Look-ups in named tables: a row name and a column name give one cell, copied from the table.

Ruduki
|  | Bor | Tilimad | Rabeno | Kif | Lur | Dalef | Zolu |
|---|---|---|---|---|---|---|---|
| Ger | 412 | 345 | 575 | 436 | 553 | 389 | 249 |
| Zomibak | 409 | 411 | 686 | 426 | 474 | 421 | 369 |
| Boresuf | 445 | 385 | 584 | 653 | 792 | 448 | 443 |
| Muf | 310 | 403 | 548 | 542 | 460 | 363 | 248 |

Zomibak, Bor -> 409
Ger, Kif -> 436
Ger, Bor -> 412
Zomibak, Kif -> 426
Muf, Dalef -> 363
Boresuf, Tilimad -> 385
Zomibak, Lur -> 474
Boresuf, Kif -> 653
Boresuf, Lur -> 792
Ger, Tilimad -> 345
Zomibak, Dalef -> 421
Which row has the largest Zolu? Boresuf

Benulit.tsv
	Kegumen	Fatebi	Doferi	Rekuge	Selalez	Geg	Fidaf
Rovos	33.110	61.205	60.507	45.287	36.230	42.994	61.573
Zoli	44.021	56.747	71.804	37.361	26.215	25.871	66.032
Nem	20.807	71.022	76.920	22.458	20.226	22.091	70.236
Kunale	42.562	53.455	68.595	43.805	33.106	36.089	58.115
Kuz	50.280	53.612	66.564	32.928	24.219	25.119	64.346
Vor	46.909	50.649	70.899	40.934	23.872	19.916	57.371
Bovizu	38.511	48.528	63.566	48.279	23.678	20.974	18.167
Rorul	64.027	34.220	41.160	61.893	61.419	60.227	29.548
Gelope	18.635	70.335	69.252	68.583	21.927	20.098	18.276
Bovisul	17.582	68.792	72.027	69.740	21.863	23.664	18.220
Mimupes	29.419	24.852	27.882	69.060	57.591	63.673	24.127

What is the Fatebi of Kunale in Benulit?
53.455
What is the Geg of Rovos in Benulit?
42.994
What is the Kegumen of Gelope in Benulit?
18.635
What is the Fatebi of Bovisul in Benulit?
68.792
What is the Fidaf of Rorul in Benulit?
29.548
What is the Kegumen of Rovos in Benulit?
33.110
What is the Geg of Bovizu in Benulit?
20.974
What is the Fidaf of Mimupes in Benulit?
24.127
Row with the largest Selalez: Rorul

Zinekul
columns: Kugi, Dagiba, Bil, Fuzazi
Dola: [200, 433, 305, 846]
Sada: [160, 368, 326, 623]
Per: [562, 590, 550, 863]
Von: [702, 629, 571, 309]
Kup: [464, 568, 530, 314]

Dola, Bil => 305
Kup, Kugi => 464
Per, Fuzazi => 863
Sada, Dagiba => 368
Kup, Bil => 530
Per, Dagiba => 590
Von, Bil => 571
Von, Fuzazi => 309
Von, Dagiba => 629

Table Lovitob
fields: Zudit, Nonibif, Kivo, Taz, Zubi, Sova, Dupupi
Koz: [50.9, 67.0, 61.1, 51.2, 68.6, 40.5, 29.1]
Besoreg: [50.9, 53.5, 39.5, 44.2, 63.9, 54.9, 47.3]
Vapip: [50.9, 24.9, 60.4, 55.2, 40.1, 36.5, 29.0]
Rimavu: [50.9, 57.4, 40.1, 34.8, 76.2, 59.5, 48.1]
Zariloz: [50.9, 57.6, 46.2, 31.7, 58.4, 60.8, 51.1]
Dab: [50.9, 63.4, 35.1, 42.0, 56.0, 68.4, 54.4]
Lika: [50.9, 67.7, 64.6, 38.1, 71.3, 68.6, 39.5]
Mab: [50.9, 54.8, 41.7, 64.1, 47.4, 47.7, 48.0]
Duzogo: [50.9, 48.0, 57.4, 44.0, 82.3, 59.4, 45.8]
Tev: [50.9, 72.9, 52.1, 43.0, 50.1, 66.1, 64.2]
Noli: [50.9, 59.7, 60.6, 42.3, 68.1, 45.7, 53.8]
Sorike: [50.9, 65.3, 55.8, 31.3, 80.8, 57.1, 54.8]

What is the Dupupi of Lika in Lovitob? 39.5
What is the Dupupi of Rimavu in Lovitob? 48.1
What is the Zubi of Sorike in Lovitob? 80.8
What is the Taz of Sorike in Lovitob? 31.3
What is the Taz of Mab in Lovitob? 64.1
What is the Sova of Sorike in Lovitob? 57.1
What is the Kivo of Koz in Lovitob? 61.1
What is the Taz of Lika in Lovitob? 38.1
What is the Zubi of Vapip in Lovitob? 40.1
What is the Zubi of Mab in Lovitob? 47.4
What is the Sova of Rimavu in Lovitob? 59.5
What is the Zubi of Rimavu in Lovitob? 76.2
What is the Nonibif of Koz in Lovitob? 67.0
What is the Dupupi of Mab in Lovitob? 48.0
What is the Dupupi of Dab in Lovitob? 54.4
What is the Taz of Zariloz in Lovitob? 31.7
What is the Zudit of Tev in Lovitob? 50.9
Which row has the largest Dupupi? Tev

